These are the activations of a small neural network, seen along a few directions. Each row is one input.
Each table varies a few parts of the input and shows all the possible inputs, shuffled.
A made-up example of a description, with smaller parts first: one of 4 places along a line, together with either a single point or one of 9 places along a line or (one of 2 separate values, together with one of 5 places around a ring).
Shared parts are said once, and a part with two or three values counts as separate values.
(in the rows, 128 means zero)

Other details of the inputs shift rows strongly along three fixed directions, in all tables alike. That doesn't count.

Table:
R1: 66,111,160,110,156,52,179,46,152,126,132,114,132,106
R2: 108,124,144,129,36,136,146,148,114,156,143,112,136,182
R3: 112,69,109,125,78,51,192,136,100,134,106,102,193,95
R4: 165,81,88,142,164,83,146,202,92,120,106,175,214,69
R5: 127,115,159,102,40,135,143,145,127,160,161,104,137,164
R6: 172,102,89,125,122,188,101,219,129,146,114,143,111,117
R7: 195,118,129,141,113,171,83,194,104,147,124,150,160,127
R8: 190,140,111,136,120,182,113,206,116,128,144,127,153,127
R9: 82,172,161,130,91,130,121,39,125,135,159,91,58,172
R10: 113,119,152,125,49,145,148,151,142,166,166,75,139,151
R11: 131,148,112,115,183,186,63,114,144,113,122,129,56,132
R12: 146,187,140,140,179,175,85,104,155,117,132,146,96,158
R13: 86,171,172,109,88,145,131,35,151,127,148,108,76,182
R14: 113,119,96,117,221,94,128,126,137,87,79,154,104,59
R15: 106,71,124,106,99,38,198,156,130,144,127,115,193,114
R16: 138,180,151,145,182,190,89,101,159,121,136,143,102,143
R17: 121,100,87,128,223,95,133,122,139,69,86,154,98,80
R18: 187,127,118,150,108,182,93,192,110,137,110,152,167,139
R19: 153,188,134,142,181,170,84,105,148,118,146,123,85,140
R20: 115,121,135,135,30,134,132,140,109,161,159,94,135,152
R21: 59,121,132,127,130,53,173,31,126,110,111,135,133,119
R22: 132,133,114,138,226,80,135,103,107,95,107,172,137,89
Description of these inputs: either one of 4 separate values or (one of 3 separate values, together with one of 6 places along a line).
Q: Which other rows does R18 become when the place on the line of 6 takes its other values? List them by row number.
A: R2, R12, R13, R16, R21

Table:
R23: 158,151,137,134,121,168,101,142,123,132,140,137,123,149
R24: 123,139,124,131,143,127,127,111,124,118,128,129,114,124
R25: 133,139,137,127,142,124,124,103,125,122,130,136,125,127
R26: 131,118,127,125,93,139,137,157,128,141,136,111,140,133
R27: 192,100,66,147,224,116,138,226,111,94,88,173,204,55
R28: 132,140,135,128,140,128,126,100,126,120,126,135,127,128
R29: 146,144,129,133,121,171,97,150,127,135,134,139,111,145
R30: 133,124,134,134,94,132,137,156,124,142,139,122,149,143
R31: 130,110,127,126,88,136,128,155,123,140,126,122,137,137
R32: 132,118,125,124,94,134,136,161,129,139,137,113,137,139
R33: 150,146,130,136,122,170,96,148,121,135,141,128,111,137
R34: 125,131,127,129,144,123,119,110,127,124,124,131,112,124
R35: 121,132,127,128,142,126,121,111,128,118,121,136,112,129
R36: 119,135,130,122,147,129,128,115,138,122,125,135,114,128
R37: 103,101,130,114,115,90,157,121,132,129,122,119,138,120
R38: 122,131,131,125,145,130,123,111,139,120,121,130,115,125
R39: 105,108,121,123,111,95,160,117,120,127,121,116,142,115
R40: 109,113,132,124,110,89,158,112,123,130,120,121,154,123
R41: 121,133,131,124,146,127,125,114,138,119,124,132,113,130
R42: 134,112,129,122,96,132,131,159,130,145,136,114,135,137
R43: 125,142,139,136,146,123,125,108,130,125,133,133,126,126
R44: 120,132,127,128,141,130,122,108,130,123,120,137,115,123
R45: 133,116,128,123,94,133,132,159,128,142,139,112,136,134
R46: 132,122,131,129,95,134,136,154,125,144,141,121,151,145
R47: 125,139,135,131,148,125,123,106,131,127,135,132,127,128
R48: 121,132,133,121,147,128,124,113,137,125,127,134,114,123
R49: 148,141,132,132,122,170,93,149,126,138,136,138,110,140
R50: 125,140,133,133,146,129,125,104,133,125,130,132,130,128
R51: 124,137,130,126,148,128,127,114,133,122,132,124,115,120
R52: 125,132,125,131,142,127,120,107,128,122,120,130,115,125
R53: 105,104,120,121,112,89,157,119,123,128,119,120,138,124
R54: 124,134,127,126,148,126,126,114,137,121,125,127,114,130
R55: 152,152,139,144,123,171,100,144,130,137,140,132,126,143
R56: 130,109,129,125,90,132,126,157,121,142,131,123,135,136
R57: 123,140,127,127,148,129,130,115,134,119,130,125,115,125
R58: 129,113,130,120,93,139,134,158,132,144,131,121,139,136
R59: 125,132,128,126,146,129,124,111,138,122,122,126,116,125
R60: 124,138,123,131,142,125,124,111,126,118,126,129,113,126
R61: 109,112,134,123,112,85,157,114,122,132,125,122,151,122
R62: 107,106,122,122,112,88,155,118,121,128,124,117,138,116
R63: 125,136,123,132,140,128,121,108,127,119,123,128,115,122
R64: 126,144,135,132,143,123,124,107,127,121,126,135,126,132
Q: What is each input in this table made of?
A: one of 3 separate values, together with either one of 4 places along a line or (one of 2 separate values, together with one of 5 places along a line)
Q: Start at R49 and move only the place on the line of 5, one step at a time. The first step leads to R56. Which rows follow, in order?
A: R34, R62, R33
Q: Which other rows does R54 become when the choice among 2 separate values takes its other values? List them by row number.
A: R53
Q: Which other rows does R31 become when the choice among 3 separate values takes its other values? List them by row number.
A: R35, R56
Q: Which other rows does R42 become when the choice among 3 separate values takes its other values? List them by row number.
A: R54, R59
Q: Start at R36 and move only the place on the line of 5, one step at a time. The first step leads to R41. Which rows follow, in order?
A: R54, R32, R57
